A small network was shown many inputs. Here are its activations along a few directions, one row for each input.
Each table varies a few parts of the input and shows all the possible inputs, shuffled.
Descriptions start from the smaller parts, as in this example, which fits no table here: one of 8 places around a ring, together with either a single point or one of 9 places along a line or (one of 3 separate values, together with one of 6 places along a line).
Shared parts are said once, and a part with two or three values counts as separate values.
(in the rows, 128 means zero)

Other details of the inputs vary at random and push rows far along two fixed directions, the same in every table; ignore that.

A family of inputs:
r1: [114 121 127 122 185  95 119 126 129 137 117]
r2: [132 144 157 108 155 152 116 164 103 118 106]
r3: [135  99 118 119  79 109 117  87 154 193 128]
r4: [110  73 142 153  11 142 122  99 127 136 156]
r5: [ 90  87 152 144  20 131  86 107 146 178 127]
r6: [ 89 179 168 115 157 156 123 183  82 150 142]
r7: [101 116 175 146  32 148 104 152 150 181 140]
r8: [150 143 101 164 164 131 134 128 118 122 104]
r9: [133 113  87 121 159  95 133 106 127  87 135]
r10: [151  88 132 140  47 103 104  94 155 190 103]
r11: [143  96 131 142  29 131 134 137 111 150 133]
r12: [127 118 103 113 165  99 132  87 151  91 108]
r13: [108 145 180 110 153 167 131 200 116 126 134]
r14: [125 152 135 121 137 150 149 135  89 105 166]
r15: [122 144 122 113 131 138 158 160  85 124 156]
r16: [ 89 136 141 167 162 157 147 186  83 132 128]
r17: [131  82 148 143  37 114 117 117 178 200 130]
r18: [134 105 104  99 169 112 101  80 160  98 105]
r19: [165 144  86 121 162  86  85  58 170 109  97]
r20: [122 144 143 129 143 136 158 190 106 109 154]
r21: [164 127  62 156 174 105 131  77 187 108 116]
r22: [101 155 169  92 157 175 134 187  83 138 134]
r23: [128 154 149 135 156 143 151 160 113  84 163]
r24: [107 158 150 105 151 150 159 168  92 127 133]
r25: [169 140 102 130 157 111 126  85 126  73 130]
r26: [160 133  49 142 174 111 131  60 160 121 118]
r27: [169 135  91 113 165  94 127  74 157  90  94]
r28: [116 152 158 120 156 141 158 178 126 110 129]
Description of these inputs: one of 4 separate values, together with either a single point or one of 6 places along a line.
Changing only the choice among 4 separate values turns r18 into r2. The same change can be made to r12. Which row results?
Answer: r27
Which other rows does r26 become when the choice among 4 separate values takes its other values? List them by row number.
Answer: r8, r16, r21

A family of inputs:
r29: [135 101  95 122  97  94 117  51 168 128 125]
r30: [146 121  74 149 115 105 129  72 172 132 125]
r31: [137  83  96 128  37 134 130  59 155 140 138]
r32: [117 139 133 116 146 150 131 152  88 128 145]
r33: [144 162 121  91 214 112 119 127 141 107  99]
r34: [100 151 186 113 135 164 123 199 100 156 141]
r35: [120 145 160 121 122 165 162 190  67 109 155]
r36: [ 83 122 167 151 118 155 141 182 114 124 137]
r37: [135 130 133 151 124 134 144 146 113 168 108]
r38: [132 165 109  96 239  90 125 123 112  92 106]
r39: [137 102 118 117  63 123 112  67 191 146 122]
r40: [152 115  78 108 157  77 100  50 168 120 125]
r41: [158  96  96 158  33 115 129  90 167 153 132]
r42: [105 114 185 136  47 147 141 175  89 155 150]
r43: [159 111 126 114  84 119 118  92 173 125 129]
r44: [143 149  96 103 204 121 131 114 104  96 112]
r45: [102 107 178 155  70 156 142 193 112 129 143]
r46: [130 143 115 124 230 107 125 137 132  85 101]
r47: [133 183 127 136 209 134 114 135  92  84 119]
r48: [115 123 133 138 166 127 118 148 132 116 131]
r49: [105 125 163 162  77 161 138 186  97 194 144]
What is each input in this table made of?
Answer: either a single point or (one of 4 places along a line, together with one of 5 separate values)

A family of inputs:
r50: [162 139  80 133 172  99 125  76 154 113 118]
r51: [105 145 154 114 174 135 128 160 107 101 123]
r52: [158 128  87 137 174  97 119  85 167 103 119]
r53: [132  91 130 127  11 155 151 109 114 100 174]
r54: [100 139 156 145 120 150 144 189  75 157 137]
r55: [122  92 155 124  16 138 114 123 150 176 130]
r56: [119  89 127 155  23 146 125 117 127 188 133]
r57: [114 152 142 106 175 129 130 157  92 123 131]
r58: [147 116  97 109 131 107 108  72 143 120 113]
r59: [102 147 149 113 177 137 132 160 112 109 132]
r60: [124 158 130 135 176 139 150 161 101 128 130]
r61: [144 116 121 116  92 118 106  89 163 136 124]
r62: [104  80 156 131  19 134 114 120 148 169 133]
r63: [109  86 143 165  21 140 120 121 144 172 134]
r64: [101 147 177 116 117 163 134 190  98 145 137]
r65: [140 122 115 109 116 122 122  93 148 138 124]
r66: [126  94 136 155  19 147 126 125 147 181 131]
r67: [161 133  79 128 172  92 131  80 156 115 116]
r68: [ 90 133 166 151 121 147 145 194  95 143 137]
r69: [128 157 137 137 172 137 140 169 105 114 121]
r70: [157 139  95 103 171  99 113  70 157 108 118]
r71: [160 122  86 135 173  98 122  86 165  99 111]
r72: [110 144 163 147 117 158 148 188  80 149 128]
r73: [125 157 136 134 174 130 143 171 110 121 128]
r74: [126 162 137 139 174 136 137 166 109 119 130]
r75: [118 145 156 111 175 136 127 165 111 105 123]
r76: [152 110  95 138 137  98 124  92 169 122 120]
r77: [144 118  93 107 134 110 112  72 149 128 122]
r78: [135 114 109 117 134 104 106  77 167 110 122]
r79: [ 89 135 163 152 122 158 146 191  95 143 138]
r80: [116 146 156 108 177 128 130 168 116 113 131]
r81: [150 121  83 140 135 105 117  76 145 130 122]
r82: [121 152 128 138 175 136 139 159  85 121 123]
r83: [115 147 152 110 178 139 131 165 116 113 132]
r84: [108 140 172 120 136 146 124 173 109 129 136]
r85: [122  92 152 124  18 137 120 116 139 183 131]
r86: [142 124 103 111 136 110 107  79 141 126 124]
r87: [157 124  82 133 175 101 125  86 170 106 119]
r88: [122 157 150 107 172 138 134 156  97 115 121]
r89: [134 108 103 146 122 112 122  96 153 119 116]
r90: [153 121 107 108 129 109 108  82 164 113 111]
r91: [134 136 121 141 113 153 176 150  83  69 173]
Changing only one part turns r84 into r52. The same change can be made to r51. Which row results?
Answer: r89
What is each input in this table made of?
Answer: one of 2 separate values, together with either a single point or (one of 4 separate values, together with one of 5 places along a line)
Which other rows does r64 become when the choice among 4 separate values takes its other values? List them by row number.
Answer: r55, r61, r90
Which other rows does r70 become when the choice among 2 separate values takes its other values? List them by row number.
Answer: r50
